These are the activations of a small neural network, seen along a few directions. Each row is one input.
Each table varies a few parts of the input and shows all the possible inputs, shuffled.
Descriptions start from the smaller parts, as in this example, which fits no table here: line(4) and (point or ring(11) or (values(3) and ring(8))).
Shared parts are said once, and a part with two or three values counts as separate values.
(in the rows, 128 means zero)

Other details of the inputs vary at random and push rows far along two fixed directions, the same in every table; ignore that.

Table:
r1: [174  90 149 137  98  98 176 135  75 152 222]
r2: [ 26 187 122 164 135 151  72 118 150  58  45]
r3: [124 159 175 180 134 173 142 128 105 144  79]
r4: [196  73  90  60 114  82 153 158 156 156 201]
r5: [ 78 159  98 144 147 146  85 100 157 102  56]
r6: [136 150 159 161 154 165 120 127 114 116  91]
r7: [120 182 199 189 149 176 110 116  83 140  88]
r8: [108  99 100 116 123  99 135 130 158  96 164]
r9: [ 71 134  61 104 143 112  82 113 219  89  60]
r10: [ 74 117  22  56 142  89  86 108 243  84  92]
r11: [130 158 150 156 130 164 140 124  98 152 106]
r12: [122 150 159 170 152 149 114 111  86 126  80]
r13: [179 102 116  98 104 101 156 117 108 168 177]
r14: [135 141 168 149 136 152 122 137 126 141 112]
r15: [177 119 192 176 130 165 153 126  32 168 133]
r16: [123 181 169 190 161 169 106 117  95 115  66]
r17: [204 139 217 175 105 165 196 128  17 205 170]
r18: [101 162 174 169 108 144 128 127  82 111 115]
r19: [229  76 117  77 105 100 174 154  94 183 234]
r20: [ 79 135 133 175 137 130 112 128 148  84  98]
r21: [121 134 108 104 131 132 138 126 157 134 119]
r22: [148  99  93  54 126  97 129 139 179 144 181]
r23: [112  87  45  49 144  81 108 127 203 105 132]
r24: [ 97 122 120 114 101 110 124 145 151 101 131]
r25: [222  44 126  74  98  85 184 154  97 187 223]
r26: [121 166 174 168 146 173 108 124  98 141 101]
r27: [ 79 132 111 106 111 114 117 134 158  87 124]
r28: [ 98  89  37  71 119  63 117 134 196  95 184]
Each input here is: line(4) and (values(2) or ring(5)).
Changing only the line(4) part turns r11 into r3. The same change can be made to r26. Which row results? -> r14
Which other rows agree with r7 in the line(4) part? List them by row number. -> r1, r12, r13, r16, r17, r18
Which other rows does r13 become when the line(4) part takes its other values? List them by row number. -> r5, r9, r10
Which other rows does r16 become when the line(4) part takes its other values? List them by row number. -> r4, r6, r19
Which other rows does r28 become when the values(2) part takes its other values? List them by row number. -> r2

Table:
r29: [ 72 136 117 138 125 118 128 106 128 105  77]
r30: [ 95 154 123 157 161 129  68 117 112  99  79]
r31: [167  83  74  83 129  78 144 142 120 114 196]
r32: [161  95  88  66  72  97 156 115 113 149 179]
r33: [122 101 159 184 120 153 146 109  77 137 133]
r34: [158 132  90  90 135 117 144 115 120 166 175]
r35: [124 110  89  90 165 135 101 139 224 116  59]
r36: [154 160 167 134 135 164 150 139 104 165 155]
r37: [114 118 163 124  97 126 165 144 118 133 134]
r38: [142 160 147 162 110 145 144 116  73 170 117]
r39: [194  96 144 143 148 155 152 117  97 171  92]
r40: [ 79  89  84  95 120 107 115 139 206  98 145]
r41: [137 149 190 146  86 172 149 133  86 139 122]
r42: [ 97 168 145 124 156 135  87 119 163 112 107]
r43: [ 97 116  61 133 140  84 111 113 185  80 117]
r44: [166 103  90  64 129  75 127 108 137 156 198]
r45: [151 128 176 143 131 135 112 158  92 137 153]
r46: [150 119 171 175 118 131 156 146 118 120 156]
r47: [ 94 158 139 158 159 149  99 149 139  65  92]
r48: [ 86 187 142 150 124 157 106 136 150 127  75]
Describe the family of inputs behind these rows. -> values(2) and (point or ring(9))
Changing only the values(2) part turns r37 into r29. The same change can be made to r48. Which row results? -> r38
Which other rows does r45 become when the values(2) part takes its other values? List them by row number. -> r30
Which other rows does r42 become when the values(2) part takes its other values? List them by row number. -> r44

Table:
r49: [192  62 150 107 101 122 187 145 136 154 186]
r50: [141  87 122 112 109  85 118 141 136 131 209]
r51: [ 59 166  91 181 174 147  96  89 165  88  19]
r52: [101 109  47  68 107  67 134 127 194  70 149]
r53: [155 145 230 164  79 128 170 113  17 158 124]
r54: [ 66 162 110 145 205 154  57 109 181  45  30]
r55: [ 64 188 109 134 130 164  76 134 202 109  28]
r56: [ 92 147 149 170 123 148 135 114 112  72  95]
r57: [142 109 155 177 131 152 124  97  74 145 111]
r58: [175 141 226 225 123 153 185 140  36 165 174]
r59: [167  95 144  70  90 131 146 157 128 188 177]
r60: [126 127  25  54 111  91 104 108 193 151 133]
r61: [ 81 170 179 142 123 168 129 120  69 121 107]
r62: [121  88  11  75 132  72 128 120 186 134 143]
r63: [142 131 163 158 159 147  86 130  97 106  92]
r64: [124 110 103 122 135  90 131 126 175 105 183]
r65: [172  82  88 107 123  91 169 102 136 153 174]
r66: [ 56 233 133 195 156 171  83 110 170  94  61]
r67: [ 87 167 171 146 148 152 109 122 114 138 140]
r68: [105 158 159 195 112 155 151 139  57 107  94]
r69: [173 126 102  62 155 114 144 142 145 148 172]
r70: [126 146 178 211 131 148 128 147  75 137 139]
r71: [148 134 128 154 163 144 103 151 101 115  93]
r72: [171  62 134 102  93 113 154 164 124 161 173]
r73: [220 129 131  88 112 124 135 152  97 177 177]
r74: [ 76 170  78 147 189 131  67 138 176  67  29]
r75: [146  89 140 107  94 121 165 128  92 113 190]
r76: [173  98 130  63 107 124 190 155 151 182 194]
r77: [123 107  49  48 119  99 103 109 168 159 148]
r78: [ 90 102  31  66 101  68 116 150 174  84 145]
r79: [ 93 186 167 156 127 172 152 119  86 113 102]
r80: [173 115 182 213 128 172 163 117  18 182 122]
r81: [143  83 127 106 115  95 133 136 135 135 218]
r82: [122 111  73 113 125  75 134 155 164 130 191]
r83: [160  69 108  97  99 108 155 171 146 157 166]
r84: [ 59 157 114 173 151 160 101 145 181  89  21]
r85: [156 109  71  82 156  85 125 147 167 111 138]
r86: [165 131 115  81  62 110 159 144  96 156 190]
r87: [153  82 129  44 107 114 161 152 151 183 194]
r88: [126  74  47  72 139  93 129  97 183 124 158]
r89: [217 178 216 188 135 198 162 136  33 173 126]
r90: [ 61 165  92 128 150 101  74  71 181 107  18]
r91: [170 124 231 223 110 154 154 145  18 168 178]
r92: [157  83  67  65 141  73 101 154 158 120 158]
r93: [165 168 231 197 130 176 183 130  44 182 185]
r94: [ 52 157  81  90 138  52  67 108 227  91  92]
r95: [ 64 190 157 162 140 159  71 121 133 119  94]
r96: [ 61 160 143 127 135 119  84 109 197 105  13]
r97: [134  56  90  53 111  95 132 145 196 127 169]
r98: [ 81 173 153 132 105 159 102 125  90 111  94]
r99: [ 89 123 158 158 145 172 118 124 160  97  72]
r100: [ 78 184 134 121 193 163  64 119 144  99  53]
r101: [164 132 195 160 132 179 165  99  29 203 143]
r102: [113 133 191 181  97 158 123 126  50  99 112]
r103: [122 161 191 220 143 149 142 118 100 116 126]
r104: [167 139 164 165 164 141 134 125 102 110 104]
r105: [122  84 111  83  94 102 138 134 119 101 179]
r106: [145 128 202 190 127 171 165 132 112 131  93]
r107: [104 151 115 149 188 141  84 117 166  65  56]
r108: [211  67 158 113  90 120 213 166 105 184 199]
r109: [119 133 179 181  96 151 136 137  44 112 117]
r110: [ 97 130  31  56 150 100 123  97 207 134 127]
r111: [136  71  67  78 130  94 124 101 160 135 161]
r112: [186 103 121  56 123  59 128 127 134 154 154]
r113: [109 152  56  73 109  85  91 138 209 128 167]
r114: [184  51 155 100  84 117 158 155 116 164 192]
r115: [185 109 187 200 132 167 176  94  46 164 137]
r116: [155  81 124 106 121  94 154 135 139 138 233]
r117: [ 72 202 129 156 142 183 105 127 197 100  25]
r118: [152 120  46  66 116 101 143 109 178 158 157]
r119: [ 63 171 123 169 132 140 121 123 128  65  59]
r120: [140 114 145 182 131 151 128 107  70 153 105]
r121: [173 113 104  52 132 112 103 148 130 155 164]
r122: [103 141 136 145 180 151  71 120 137  79  67]
r123: [ 87 198 120 143 112 157 126 117 133  92  84]
Describe the family of inputs behind these rows. -> values(5) and (point or ring(5) or ring(9))
Changing only the values(5) part turns r104 into r103. The same change can be made to r100. Which row results? -> r67
Changing only the values(5) part turns r86 into r113. The same change can be made to r123. Which row results? -> r66
Start at r116 and move only the ring(9) part, one step at a time. The first step leads to r64. Which rows follow, in order? -> r103, r58, r82, r70, r91, r50, r81
Start at r76 and move only the ring(5) part, one step at a time. The first step leads to r87. Which rows follow, in order? -> r59, r55, r117
Which other rows does r79 become when the values(5) part takes its other values? List them by row number. -> r69, r76, r93, r110
Which other rows does r72 become when the ring(9) part takes its other values? List them by row number. -> r49, r83, r84, r97, r99, r106, r108, r114
Which other rows does r98 become when the values(5) part takes its other values? List them by row number. -> r59, r77, r95, r121

Table:
r124: [190  92  83  57 139 106 128 109 147 146 156]
r125: [159 116 105 107  76 113 168 139  73 161 196]
r126: [101 178 142 134 143 172 117 107 170 114  89]
r127: [207 103 168 105  98 135 207 138  99 206 207]
r128: [ 81 104  90  85 122  85 141 125 193 112 144]
r129: [134 167 187 205 113 161 177 133  71 130 131]
r130: [116  92  54  92 143  60  90  96 185  95 133]
r131: [100 121  54  70 111  86 150 138 205  92 163]
r132: [119 164 142 151 193 150  87 137 120 121 140]
r133: [ 81 138 186 153 128 147 107 146 114 104  71]
r134: [121 157 157 167  99 173 153 121  50 133 118]
r135: [126 140 110 175 151 119 109 117 104 102  86]
r136: [138 139 138 116 110 161 139 115  94 180 122]
r137: [164 112  99  58 104  90 133 161 182 161 146]
r138: [160 133 179 113 116 154 132 152 112 158 118]
r139: [ 93 129  32  74  99  80 109 128 168 118 154]
r140: [118  90  62 108 135  88 102 140 198 100 162]
r141: [ 91 137 118 169 157 163 112 141 146  74  83]
r142: [135 112 110  75  99 104 136 168 145 103 155]
r143: [ 95 145 177 183 121 140 136 108 123 121 115]
r144: [ 93 132  62 100 114  73 119 120 215  98 156]
r145: [138 101  76  70 153 136 101 135 207 117 145]
r146: [201  77 140 113 120 116 176 116  65 138 172]
r147: [ 94 155 163 180 125 132 128 102 137 111 120]
r148: [180  77 120 136 119 112 158 165 110 147 205]
r149: [163  68 134 131 121 107 140 137 129 143 204]
r150: [ 82 137 154 156 115 151 129 110  79 140  95]
r151: [ 80 136 159 141 121 126  84 136 148  97  87]
r152: [100 129  64  95  97  90 110 111 150 125 154]
r153: [181 124 120 140 144 126 139 113 115 164  94]
r154: [123  76  72  75 138 109 128 144 187  90 162]
r155: [110 187 120 146 204 126  70 103 111 107  90]
r156: [ 94 113 121 150 163 118 107 101 122 100  64]
r157: [ 93 116 148 161 162 163 116 128 135  92  87]
r158: [120 143 106 132 173 142  96 100 148 119  46]
r159: [ 75 140 147 115 132 136  99 141 151  82  72]
r160: [160  94 152 105  84 132 181 122  52 177 187]
r161: [103 154 151 149 108 170 135 108  73 117 103]
r162: [199 103 174 124  80 107 167 178  66 164 206]
r163: [216  89 125 107 131 107 165 124  97 191 146]
r164: [ 84 112  75  68 126  88 140 122 208  96 142]
r165: [133 185 151 129 140 142 114 116  57 169 169]
r166: [120 140 119 179 150 120  97  98 115  98  83]
r167: [120 133 128 154 168 162 110 137 166 135  73]
r168: [119 102  97  49 105  96 121 154 175  89 149]
r169: [183 110 143 133  86 100 197 148  96 165 223]
r170: [140 117 165 167 152 148 138 101  69 116  86]
r171: [ 91 159 150 152 127 154 145 113 138  88 102]
r172: [115 161 184 180 115 144 102 141 105 107  98]
r173: [205 105 156 105 100 117 205 141 116 209 197]
r174: [141 196 205 150 152 155  96 147  69 138 135]
r175: [109  84  60  93 142  65  90 101 180 100 120]
r176: [ 87 173 105 106 131 168  88  97 148 125  80]
r177: [ 96 163 109 123 128 149 111 112 139 156  70]
r178: [208  79 126 116 124 128 170 157 134 191 182]
r179: [ 76 116  41  67 103  72  91 102 192 114 153]
r180: [142 170 178 182 128 168 165 123 120 167  99]
r181: [195 154 186 126 130 123 178 137  63 190 241]
r182: [140 136 214 173 106 143 124 138  79 135 133]
r183: [163 138 167  94 114 156 120 145 127 141 134]
r184: [124 116  68  33 121  80 104 159 224 133 118]
r185: [148  89 132 109  78 104 152 118  84 176 196]
r186: [ 92 105 159 176 157 156 119 135 123 112  95]
r187: [118 137 101 149 153 131 118 113 117  80  75]
r188: [ 96 169 151 161 125 146 104 158 119  85  75]
r189: [119 137 149 202 149 166 127 149 102 101 103]
r190: [ 76 110 126 165 156 136  84 123 168  90  94]
r191: [110 172 128 150 121 162 121 109 118 163  71]
r192: [125 150 120 184 153 136 119 117  90  93  70]
r193: [151 121 166 162 157 184 130 136 120 150 106]
Describe the family of inputs behind these rows. -> values(5) and (point or line(4) or ring(9))
Changing only the values(5) part turns r174 into r155. The same change can be made to r138. Which row results? -> r158
Changing only the values(5) part turns r162 into r139. The same change can be made to r151. Which row results? -> r185
Which other rows does r190 become when the ring(9) part takes its other values? List them by row number. -> r140, r141, r148, r149, r154, r157, r186, r189
Which other rows does r156 become when the values(5) part takes its other values? List them by row number. -> r128, r133, r150, r186
Start at r169 and move only the ring(9) part, one step at a time. The first step leads to r129. Which rows follow, in order? -> r131, r171, r164, r128, r143, r147, r144
